A small network was trained on made-up records. Each row is its average activation on records with the value named, seen along a few directions.
Values that are neighbours, or in one group, have similar rows; names and order tell nothing.
(in the rows, 500 means zero)
Strong random noise was added to every row along 10 fixed directions; ignore it. To show where, here is one row again and again, with new noise each time:
[809 289 614 397 433 499 486 508 353 184 216 257 513 368 406 443 599 550
 488 286 377]
[381 373 679 373 287 105 609 572 328 861 673 428 424 403 592 561 180 473
 449 658 323]
[705 726 183 828 656 521 721 503 199 401 736 559 538 633 662 155 544 481
 658 495 463]
[365 500 503 368 498 225 675 400 257 654 606 584 620 566 669 402 609 686
 466 467 395]
[529 607 906 561 476 456 748 205 678 640 449 692 370 638 400 213 746 574
 694 148 670]
[459 463 791 522 446 419 539 463 430 639 547 510 488 627 536 364 308 470
 613 495 490]
[105 161 280 686 677 142 477 534 397 538 320 619 585 508 417 811 341 436
 493 526 763]
[363 592 586 354 455 366 538 500 604 690 573 529 510 386 474 662 655 645
 303 439 606]
[491 645 663 374 553 570 531 123 617 597 305 720 612 570 375 367 784 554
 615 248 625]
[516 287 664 508 429 445 579 419 412 328 296 582 422 503 482 410 603 693
 525 242 678]
[515 403 594 438 575 635 327 663 427 349 443 329 582 606 536 587 467 539
 359 502 459]
[183 448 719 425 490 279 350 728 418 439 575 370 826 382 550 709 338 766
 338 594 762]


Field F:
f20: [354 748 529 890 785 385 612 421 705 565 584 601 630 640 329 443 613 421
 701 376 871]
f6: [689 582 398 824 504 741 541 376 567 232 381 627 409 438 333 317 367 385
 865 384 747]
f16: [665 407 691 758 564 565 551 417 611 183 313 514 362 567 344 194 514 372
 768 309 631]
f3: [430 362 408 304 449 650 424 596 743 624 456 474 224 535 460 834 555 386
 328 498 359]
f12: [172 556 555 430 484 501 582 294 253 629 667 881 732 862 820 254 630 851
 535 502 559]
f4: [231 473 376 471 612 594 472 578 627 762 715 628 358 818 634 560 468 382
 441 717 388]
f15: [400 558 713 549 544 365 494 450 537 350 528 478 909 480 429 365 442 551
 813 555 699]
f1: [760 705 546 501 540 351 682 565 617 437 596 104 583 310 348 496 610 425
 564 484 247]
f13: [863 318 437 463 141 511 693 444 273 357 465 627  82 406 705 223 543 645
 489 447 277]
f17: [649 452 876 269 505 494 462 335 506 558 320 283 590 624 460 393 501 414
 586 416 250]
f19: [588 687 143 422 657 450 406 632 322 425 658 174 798 337 540 706 450 452
 380 805 233]
f14: [665 489 410 668 249 522 700 589 333 328 597 696 212 348 710 277 544 741
 497 440 585]
f7: [768 749 421 607 213 634 571 382 788 737 581 638 178 215 409 470 462 326
 541 493 513]
f8: [764 502 424 121 241 527 613 319 438 571 445 520 442 278 508 407 595 514
 537 440 172]
f10: [461 411 435 631 845 522 425 467 406 324 323 372 689 680 446 510 484 356
 657 473 452]
f11: [ 15 244 263 512 623 348 518 380 478 743 408 811 534 747 626 723 585 530
 417 500 530]
f5: [503 595 601 203 445 724 302  40 570 472 199 754 698 440 363 252 568 491
 712 483 533]
f2: [736 799 433 619 384 518 651 585 450 441 725 405 542 277 545 349 615 580
 468 478 568]
f18: [553 371 231 408 482 408 654 250 390 405 249 760 341 514 535 344 856 599
 503 304 374]
f9: [313 240 268 412 357 398 648 561 323 562 662 788 196 563 791 412 483 748
 350 594 482]
F is arranged as a ring.
- Going along F from f8 by way of its neighbour f3, in what order are f6, f16, f4, f7, f10, f5 met? => f6, f10, f7, f16, f5, f4
- List every value one step from f2, in the order listed. => f20, f12
- List every value one step from f13, in the order listed. => f14, f18
- Fewest steps between f11 and f15? => 9

Field H:
h7: [484 537 367 285 381 477 415 451 484 835 513 515 376 335 457 726 307 381
 387 669 412]
h13: [256 383 577 470 527 339 507 501 540 470 362 571 594 497 506 653 675 661
 327 385 666]
h4: [395 325 730 396 168 342 531 712 341 639 706 503 284 457 752 476 314 742
 267 617 439]
h9: [506 489 525 567 559 619 373 640 534 385 536 407 496 539 481 478 302 398
 540 646 533]
h18: [688 477 470 399 341 576 377 389 537 562 380 536 400 361 354 449 385 320
 529 557 438]
h10: [495 396 457 349 524 273 573 556 385 442 434 328 635 361 468 625 583 662
 409 445 461]
h16: [296 272 423 596 597 447 456 493 409 519 405 527 595 643 519 568 291 414
 613 561 587]
h15: [394 590 632 327 403 608 382 489 619 546 572 548 499 413 480 569 398 536
 425 636 561]
h12: [376 439 460 471 518 533 641 580 627 475 589 628 231 583 611 567 719 711
 312 425 564]
h6: [501 590 747 581 506 584 342 571 459 445 537 423 676 540 548 438 295 511
 539 589 573]
h1: [510 383 430 516 491 504 596 326 444 601 455 641 369 618 505 477 495 448
 603 453 522]
h14: [489 546 648 345 437 685 484 331 637 543 429 622 455 610 520 461 726 610
 500 377 427]
h5: [439 400 263 618 470 577 390 630 421 451 501 664 386 468 578 571 413 500
 380 605 667]
h20: [491 612 523 481 354 640 463 432 684 454 460 674 432 354 457 523 499 649
 507 469 741]
h8: [510 545 684 603 527 423 459 580 701 558 440 357 427 432 322 659 413 355
 478 421 611]
h19: [657 451 504 524 527 458 429 952 488 328 629  70 395 299 462 803 490 534
 162 526 415]
h2: [722 721 548 597 476 579 535 362 505 434 491 490 709 407 397 284 446 361
 804 447 549]
h3: [196 726 439 704 732 289 483 881 657 476 894 306 710 415 526 672 534 621
 317 664 768]
h11: [394 640 740 430 534 686 382 615 707 663 639 418 558 703 527 581 484 417
 460 580 371]
h17: [315 563 591 670 572 114 615 686 532 357 659 292 871 294 447 582 574 684
 555 443 702]
H is arranged as a ring.
- Going along H from h9 by way of its neighbour h3, in what order are h7, h4, h10, h16, h8, h11 met? => h4, h8, h7, h10, h16, h11
- List every value one step from h12, in the order listed. => h15, h20
- Fewest steps between h5 and h6? => 3

Field J:
j17: [538 406 488 360 650 377 503 713 590 373 436 117 654 465 401 766 734 497
 359 384 347]
j15: [167 530 380 530 551 403 354 423 432 614 476 767 630 469 506 604 372 530
 507 615 823]
j21: [449 414 250 299 657 344 447 595 378 284 394 256 808 356 449 767 606 611
 390 551 396]
j16: [451 446 564 757 439 457 636 719 589 455 709 532 252 593 628 411 445 545
 502 499 486]
j13: [515 670 355 507 557 581 436 532 450 422 589 458 742 442 472 533 377 461
 590 634 585]
j11: [634 666 561 590 478 852 426 612 713 503 587 418 343 547 493 561 605 488
 337 413 567]
j6: [381 518 608 658 616 385 542 489 647 458 523 492 639 566 423 445 560 410
 641 501 565]
j8: [524 360 571 725 360 475 687 340 699 469 319 767 147 431 358 389 499 446
 721 291 691]
j4: [293 590 467 364 536 451 525 474 495 661 595 655 488 563 563 488 686 652
 323 497 553]
j2: [290 254 804 391 472 433 482 781 447 285 572 351 635 598 658 611 632 909
 330 334 647]
j7: [794 433 249 789 738 634 461 357 402 322 222 458 530 658 349 418 508 180
 735 416 367]
j14: [454 595 483 405 453 395 523 509 555 536 594 417 539 261 420 636 477 583
 427 560 587]
j3: [630 321 350 504 547 513 424 539 366 250 363 388 558 480 509 431 525 469
 461 502 420]
j20: [450 738 686 713 705 469 584 573 683 356 622 393 699 494 434 397 611 579
 662 452 706]
j18: [337 608 548 539 324 669 421 597 511 596 754 788 341 495 665 421 360 751
 331 622 869]
j5: [526 446 696 455 502 281 635 602 595 446 561 289 510 487 495 450 732 553
 426 424 365]
j19: [501 727 337 532 598 471 460 514 384 510 588 535 681 465 557 545 574 551
 436 576 531]
j9: [256 504 738 789 670 406 598 739 474 568 778 414 524 899 721 453 444 635
 458 516 570]
j1: [749 662 629 414 216 626 448 506 418 590 597 419 582 250 494 384 211 429
 592 623 430]
j12: [433 689 891 275 291 518 554 310 569 585 579 621 484 379 566 328 498 818
 508 440 651]
j10: [630 609 722 554 678 518 651 628 596 484 622 285 337 784 557 399 805 479
 369 304 301]
J is arranged as a ring.
- Going along J from j1 by way of its neighbour j2, in what order are j13, j11, j8, j14, j5, j19, j10 met? => j13, j14, j8, j5, j10, j19, j11
- List every value one step from j4, in the order listed. => j15, j18
- Fewest steps between j3 and j7? => 6
